These are the activations of a small neural network, seen along a few directions. Each row is one input.
Each table varies a few parts of the input and shows all the possible inputs, shuffled.
A made-up example of a description, with smaller parts first: line(6) and (point or line(11) or (values(3) and ring(5))).
Shared parts are said once, and a part with two or three values counts as separate values.
In the rows, zero is written as 128.

Rows:
x1: [133  93 208  30 105 133  67 135 148  85 198 123 138 139]
x2: [160 140 166 120 216 191  95 139 102 178 173  88 126  72]
x3: [ 94  41  92 129  78  98 139  85 122 130  64 117 183 181]
x4: [140 192 179 126 190 126 107 170 118 146 158 158 103  79]
x5: [ 97 113  68 147  70 106 173 109 156 134  96 126 123 165]
x6: [116 176 170 102 156 126 130 109 127 122 171 202 100 138]
x7: [125  67  86  99  31 116  83 134 153  70 119  68 137 147]
x8: [142 158  56 182 123 105 140 176 121 122  80  99 102  88]
x9: [164 147  48 198 146 135 129 167 118 126  98  64 136  94]
x10: [104  76 219  63 147 112 125  70 118 143 140 166 184 165]
x11: [158 186 172 139 212 158  99 161 113 149 173 118 137  87]
x12: [117 149  66 191  94 123 165 154 122  90  87 130  99 109]
x13: [169  99  42 184 150 166 122 145 112 157 101  40 127  76]
x14: [119 179 190 138 164 139 134 146 119 112 168 187  96 101]
x15: [109 147  47 157  89 112 157 117 134 101  88 143 101 147]
x16: [106 144 191  87 135 120 151 100 145 154 178 181 124 153]
x17: [131 116 214  75 133 126 135  87 134 152 146 173 146 175]
x18: [121  82  88 137  67 112 153  99 144 135  65 121 144 189]
Question: What do these inputs look like to the network?
Answer: values(2) and (point or line(8))
Question: The inputs of x17 and x18 match in every part but the values(2) part. If x4 is changed in the same way as x17 into x18, which row does it become?
Answer: x8
Question: Change only the values(2) part in x6. List by row number the other rows that result.
Answer: x15

Rows:
x19: [ 91  99  73 169  45  82 176 109 135 103  59 153 134 172]
x20: [159 149 150 157 199 169 102 148  92 141 141 107 131  76]
x21: [ 92 193 173 117 167 125 170 108 122 147 165 226  87 135]
x22: [131  87  76 106  65 123 107 111 148 109 106  93 136 171]
x23: [143  47 109  97 102 141 102 117 131 149 112  63 154 135]
x24: [140  59 165  78 138 145  84 102 110 120 139 101 172 138]
x25: [108 126 204  44  92 121 109 100 152  91 183 181 104 156]
x26: [109 132  59 151  53 103 111 182 148  44 108  95 100 110]
x27: [135 105 210  50 127 107  89 119 137 121 156 142 156 153]
x28: [154  94  96 123 122 154  91 160 128 134 145  37 135  85]
x29: [115 120 211  90 149 109 147  97 131 164 131 172 172 171]
x30: [118 177 182 127 199 113 145 121 113 179 132 186 140 128]
x31: [135 118  87 175 176 140 161 110 113 200  89 102 137 106]
x32: [128  58 113 142 126 138 158  91 130 189  90  93 167 154]
x33: [129 156  51 181 140 120 174 107 126 157  88 134 121 143]
x34: [153 193 191 132 189 132 105 170 119 144 160 152 114  94]
x35: [ 98  89  73 127  26  88 117 134 144  63  75 121 120 156]
x36: [131 172  54 196  94 107 154 183 128  72  82 127  82  97]
x37: [147 148 194  83 148 120  73 165 138 108 192 120 134 104]
x38: [160 176  59 178 130 144 138 158 132 122 110  97  98 108]
x39: [125 131 140 156 211 150 140  99  91 176 114 142 156 110]
x40: [104 154  44 197 100  83 189 132 119 109  61 165 106 128]
x41: [151 104 151 108 157 158  70 146 108 107 174  76 151  88]
x42: [121  72 167 121 161 146 141  79 108 162 114 131 188 156]
x43: [119  97  79 151  88 117 166  86 143 148  88 123 149 189]
x44: [128 207 181 122 158 147 130 159 134 113 191 196  63 101]
x45: [121 165 186  75 115 137  95 150 157  78 220 164  84 108]
x46: [ 88 141 205  83 114 120 169  79 141 134 161 209 118 177]
x47: [167 138  96 172 163 162 126 160 113 166 113  66 115  71]
x48: [142 134  62 131  88 138  99 158 149  92 139  67 118 121]
Question: The inputs of x41 and x48 match in every part but one. If x24 is changed in the same way as x41 into x48, which row does it become?
Answer: x22
Question: What do these inputs look like to the network?
Answer: ring(5) and line(6)
Question: Change only the ring(5) part in x37. List by row number the other rows that result.
Answer: x27, x29, x30, x34

Rows:
x49: [170  60  34 161 133 177 124 115 125 191  94   6 160 117]
x50: [118 161  26 202  97 134 188 120 145 144  82 125  98 151]
x51: [ 94  91  57 135  39 104 184  97 161 134  83 116 116 174]
x52: [101  63  55 114  20 108 142  89 167 123  94 105 124 192]
x53: [153 175   5 192 125 158 138 169 133 129 107  69  70  83]
x54: [ 82  75 105 139  65  78 159 114 123  96  58 141 154 152]
x55: [ 83 115 236  55 135 129 146  84 132 135 184 204 127 151]
x56: [159 175 202 114 196 185  80 177 115 116 224 120  88  40]
x57: [170 147  22 192 104 161 119 197 141 115 126  36  78  66]
x58: [140 158  55 196 148 131 114 184  95  91  82  92 108  63]
x59: [128  88 199  28  80  96  87 101 162 102 156 136 175 203]
x60: [130 163 195 108 143  93 155 120 137 157 126 194 129 161]
x61: [131 202 176 141 170 112 146 141 131 157 134 180 129 145]
x62: [118 123  46 170  70 115 197  97 150 143  73 139  98 167]
x63: [105 106  94 174  95  89 172 115 111 105  48 163 136 146]
x64: [138 173   4 203 126 131 168 142 136 139 103 105  88 108]
x65: [165 217 154 131 196 136  96 187 122 143 158 122 102  75]
x66: [116  48  54  90   4 118 129  78 169  89 106  79 143 209]
x67: [142 202 186 114 217 182  99 150 103 130 206 153  81  57]
x68: [157  87 217  83 229 199  84  97  97 190 194  91 166  93]
x69: [104  33 101  94  30  92 104  96 132  52  80 104 182 187]
x70: [181 103 185  99 207 152  81 134 116 204 145  60 188 111]
x71: [104  71 230  10 102 143  91  66 144  89 204 168 153 186]
x72: [107 132 205  73 114  82 142 119 151 147 135 172 148 168]
x73: [106 146 226  90 165 140 158  84 118 144 175 226 108 144]
x74: [ 89  47 103 118  46  82 117 106 129  85  68 130 163 170]
x75: [126 156  54 207 150 105 143 158  98 101  78 128 126  88]
x76: [157 130  71 197 128 135  95 212 104  77 101  59 115  46]
x77: [128 198 186 125 219 156 129 125 105 140 203 190  98  84]
x78: [182 190 171 131 175 139  77 214 133 129 176  89 109  58]
x79: [114 103 202  51  96  86 100 112 158 136 146 161 156 186]
x80: [151 214 154 142 198 109 126 161 123 152 155 159 119 101]
x81: [ 90  86 233  33 118 134 104  77 140 123 194 193 135 169]
x82: [106 144  75 207 122 108 164 136 106 106  57 149 135 130]
x83: [108 185 207 123 191 158 149 104 112 144 183 211 108 128]
x84: [156  44  83 165 157 149  99 131  86 152  69  31 197  96]
Question: What do these inputs look like to the network?
Answer: line(4) and (point or line(8))
Question: The inputs of x72 and x54 match in every part but the line(4) part. If x60 is changed in the same way as x72 into x54, which row does it become?
Answer: x63
Question: Change only the line(4) part in x79. List by row number the other rows that result.
Answer: x52, x74, x81
Question: Start at x71 and move only the line(8) part, one step at a time. The first step leads to x81. Which rows follow, in order?
Answer: x55, x73, x83, x77, x67, x56

Rows:
x85: [125  90 189  78 130 123 101 111 127 127 147 131 164 146]
x86: [137 191 201  98 183 149 105 150 126 125 204 167  97  94]
x87: [136 147  28 193  92 117 137 174 130  96  83  86  99  97]
x88: [111 108  91 119  58 111 140 116 153 100 114 129 115 163]
x89: [152 108  32 189 117 138 121 159 116 122  77  50 131  93]
x90: [110 128 184  83 107 108 115 122 137  95 151 171 129 150]
x91: [156 154 208  92 204 164  90 141 118 159 195 126 129  92]
x92: [108 100  90 135  90 113 165  90 138 142  90 137 136 173]
x93: [136 181 206 119 211 153 134 127 113 168 179 175 116 102]
x94: [136 141  27 213 124 122 162 147 116 135  59  96 122 111]
x95: [105 118 185 101 137 109 141  98 123 139 128 179 149 158]
x96: [124  70  95 114  83 130 126 102 140 128 110  90 149 158]
Question: The inputs of x94 and x87 match in every part but one. If x93 is changed in the same way as x94 into x87, which row does it become?
Answer: x86
Question: What do these inputs look like to the network?
Answer: values(3) and line(4)
Question: Change only the values(3) part in x88. List by row number the other rows that result.
Answer: x92, x96
